These are the activations of a small network on made-up records, seen along a few directions, one row for each record.
Here are examples, each followed by its value of one field, K.
The largest differences between rows may come from other fields.
In the rows, zero is written as 500.
Random noise pushes rows far along 8 fixed directions. That doesn't count. These rows show it; they differ only by the noise:
403	494	692	629	274	503	317	492	271	709	459	491	537	264	522	377	705	408	634	478	550	651	680	316	680	574	437	639
456	310	292	373	234	495	401	729	595	461	590	456	382	453	822	380	330	614	471	394	695	492	726	546	412	457	737	383
609	423	331	411	423	461	480	580	576	413	519	493	360	263	758	707	621	514	477	474	456	468	418	414	184	467	507	472
520	354	447	550	329	726	411	529	193	478	335	465	505	320	283	414	430	326	403	433	302	338	615	401	922	323	385	622
348	839	413	528	615	627	585	424	478	351	253	504	336	663	203	647	598	455	321	666	624	508	334	413	625	577	311	611
405	799	736	646	897	510	616	561	346	351	572	532	526	462	399	538	460	325	401	666	440	777	561	527	450	327	223	599
345	745	376	396	288	501	671	548	602	434	475	477	370	638	514	466	515	620	490	642	581	499	468	339	539	545	369	464
346	702	838	650	945	413	525	687	355	386	517	671	437	354	475	442	584	405	467	718	634	904	606	516	510	470	424	613
394	523	370	397	140	572	767	467	680	521	691	467	622	746	659	456	443	649	494	597	332	433	648	422	464	397	392	450
350	855	473	679	428	741	518	106	459	600	467	287	688	855	254	725	565	330	345	496	483	525	530	498	446	499	171	671

487	535	602	547	674	598	425	490	359	438	276	621	439	531	232	468	503	379	368	513	600	478	422	550	793	532	561	591 | k9
646	400	255	450	476	568	485	464	532	405	536	443	511	449	570	732	481	462	364	383	340	342	399	555	274	385	490	470 | k6
463	162	645	673	593	610	293	486	317	639	540	588	706	376	516	451	570	388	436	416	472	655	813	678	595	405	692	628 | k6
391	755	606	619	802	453	404	475	481	452	373	476	435	557	347	580	567	417	449	560	698	686	449	541	461	628	468	568 | k11
427	472	341	458	458	610	615	473	516	453	473	506	529	649	351	483	433	547	414	555	371	414	488	488	597	365	427	493 | k6
451	509	421	517	580	535	418	606	460	367	408	453	388	475	412	506	377	441	353	494	622	519	564	570	570	434	551	535 | k1
454	691	442	505	509	519	470	423	514	521	409	424	421	590	422	559	507	504	498	463	660	502	433	517	454	582	461	521 | k4
572	614	482	467	401	542	564	384	545	489	583	401	551	610	556	627	427	410	490	431	429	416	405	490	360	431	349	476 | k7
436	698	430	460	248	507	594	440	474	523	381	387	468	557	301	433	523	516	572	556	368	363	396	271	741	538	274	502 | k11
379	477	447	577	670	601	538	526	498	445	437	483	488	670	279	415	342	506	339	541	603	552	582	650	652	454	555	539 | k3
570	459	325	459	569	580	429	634	504	328	652	356	473	467	710	579	165	394	323	328	525	526	653	697	218	249	528	416 | k13
482	683	353	454	919	512	672	451	691	272	349	515	346	698	287	694	463	586	315	634	530	442	192	612	343	504	423	474 | k4
557	381	450	532	379	465	347	467	487	602	532	460	514	397	665	554	558	498	554	376	613	486	552	524	375	594	617	490 | k8
523	104	540	670	634	643	124	562	276	542	453	529	573	347	497	481	406	350	365	327	605	556	780	750	563	450	786	612 | k2
530	612	536	415	543	420	689	546	592	406	493	560	452	547	430	488	506	568	544	628	393	440	358	398	583	524	422	444 | k12
542	543	453	529	458	616	410	429	419	467	394	504	491	570	358	532	481	403	408	400	603	411	461	516	653	573	528	527 | k9
383	815	591	513	464	564	494	524	414	478	502	408	491	727	400	371	275	418	462	467	757	585	607	528	679	513	409	478 | k12
626	318	408	407	209	479	402	505	518	550	520	483	497	320	713	556	599	494	577	391	398	326	434	396	430	539	585	482 | k11
491	509	790	636	843	418	497	653	323	480	690	562	572	332	590	391	368	377	528	539	466	778	721	645	448	301	449	518 | k10
500	563	560	492	566	492	438	526	494	464	618	387	541	606	536	362	251	449	549	394	593	525	589	607	511	435	508	404 | k7
412	642	476	497	595	522	544	426	542	500	396	443	464	669	290	451	444	560	447	548	574	478	409	523	590	557	422	501 | k5
470	454	439	583	448	557	498	266	602	662	577	333	694	729	446	524	440	550	502	383	387	419	608	610	403	488	499	490 | k4
490	641	574	558	711	403	603	504	391	519	491	462	475	350	345	410	475	493	611	601	249	521	410	351	565	372	216	471 | k10
363	603	535	542	600	556	467	523	415	498	404	438	486	680	262	309	303	490	429	527	660	513	571	592	787	495	462	498 | k8
592	305	474	477	486	431	317	688	350	500	352	489	312	115	452	387	490	484	549	400	537	434	500	451	666	487	636	494 | k5
470	530	343	447	430	591	603	458	473	473	384	482	445	611	292	445	419	551	460	544	392	267	386	421	754	462	408	490 | k10
455	665	553	532	507	387	548	342	582	586	453	509	467	432	522	744	894	551	594	659	459	592	295	341	193	657	328	585 | k2
614	507	674	469	623	249	570	756	397	490	715	458	456	44	689	324	390	484	702	500	261	624	562	424	355	260	354	388 | k5
460	388	215	438	472	554	447	375	830	500	501	434	456	850	584	661	482	679	372	420	782	452	489	725	208	647	770	451 | k3
601	456	568	558	321	573	306	330	402	665	712	288	760	577	635	444	303	318	536	192	483	475	718	655	365	386	519	466 | k9
661	487	340	418	451	563	366	583	469	332	568	395	429	424	663	623	282	378	386	323	523	428	468	593	309	409	512	439 | k13
466	598	591	452	500	522	758	578	485	377	504	569	490	581	332	367	417	523	531	667	342	458	428	384	783	409	317	481 | k7
278	550	218	462	359	531	458	735	474	399	371	345	257	575	387	253	175	604	392	491	750	480	633	519	694	442	541	382 | k2
514	617	452	415	246	350	574	613	452	538	449	443	318	258	532	402	586	577	686	567	477	464	356	217	574	563	319	417 | k8
549	466	441	668	362	702	449	247	358	592	494	332	690	474	374	677	552	281	403	412	211	434	546	453	479	355	227	649 | k1
577	239	580	522	508	545	395	538	550	522	611	620	639	562	714	519	467	476	451	401	618	529	670	683	453	562	802	511 | k12
534	651	395	365	358	454	720	470	583	473	508	509	421	508	510	558	559	594	561	588	374	407	336	346	455	506	327	472 | k3
503	332	260	412	405	559	582	415	732	483	533	486	564	650	597	587	516	645	423	515	346	313	503	528	370	454	596	473 | k1
675	326	415	490	309	605	393	471	326	520	576	381	576	253	597	579	416	307	503	306	211	376	521	432	417	277	352	525 | k13

Which value of K does each new row have?
190	759	652	610	474	526	407	327	502	692	433	398	576	911	231	217	446	601	573	521	877	649	645	568	760	743	535	536 | k5
612	399	541	573	844	641	383	707	98	269	254	536	387	143	159	419	309	213	384	468	275	413	426	470	888	235	343	574 | k11
603	574	642	501	465	594	440	584	298	420	635	425	604	573	500	356	149	296	471	356	503	477	640	607	688	371	427	459 | k12
418	344	514	411	189	539	479	678	421	515	497	565	467	460	554	235	377	533	526	504	512	474	658	438	821	453	578	493 | k13
408	579	620	552	544	511	426	504	345	495	306	569	415	374	325	460	664	415	500	617	562	559	453	385	722	579	448	638 | k1
675	435	605	632	843	591	405	274	398	467	237	688	491	379	276	908	929	345	395	586	432	451	189	505	458	688	494	732 | k8
560	582	312	444	455	494	659	611	539	326	623	384	434	409	637	583	329	471	426	515	292	470	470	443	274	267	271	407 | k1
537	408	510	549	495	546	426	439	382	594	430	510	516	403	423	491	534	452	533	487	410	446	493	457	599	473	490	556 | k10
610	549	373	524	835	468	321	538	466	368	306	465	238	281	494	739	556	422	394	415	715	538	306	579	232	546	586	518 | k4
626	356	289	412	241	442	530	435	686	570	662	423	549	477	822	635	523	618	561	395	421	347	481	497	161	507	558	386 | k8
493	390	358	469	461	535	472	550	442	459	375	461	391	501	342	391	374	555	477	458	478	329	518	498	766	488	578	446 | k10
537	410	551	468	881	378	637	831	435	244	675	568	493	355	545	332	181	497	417	564	292	612	643	654	499	151	487	380 | k6
544	494	531	532	576	403	447	564	433	489	476	482	379	280	518	515	554	490	579	512	506	556	429	444	430	492	441	471 | k10
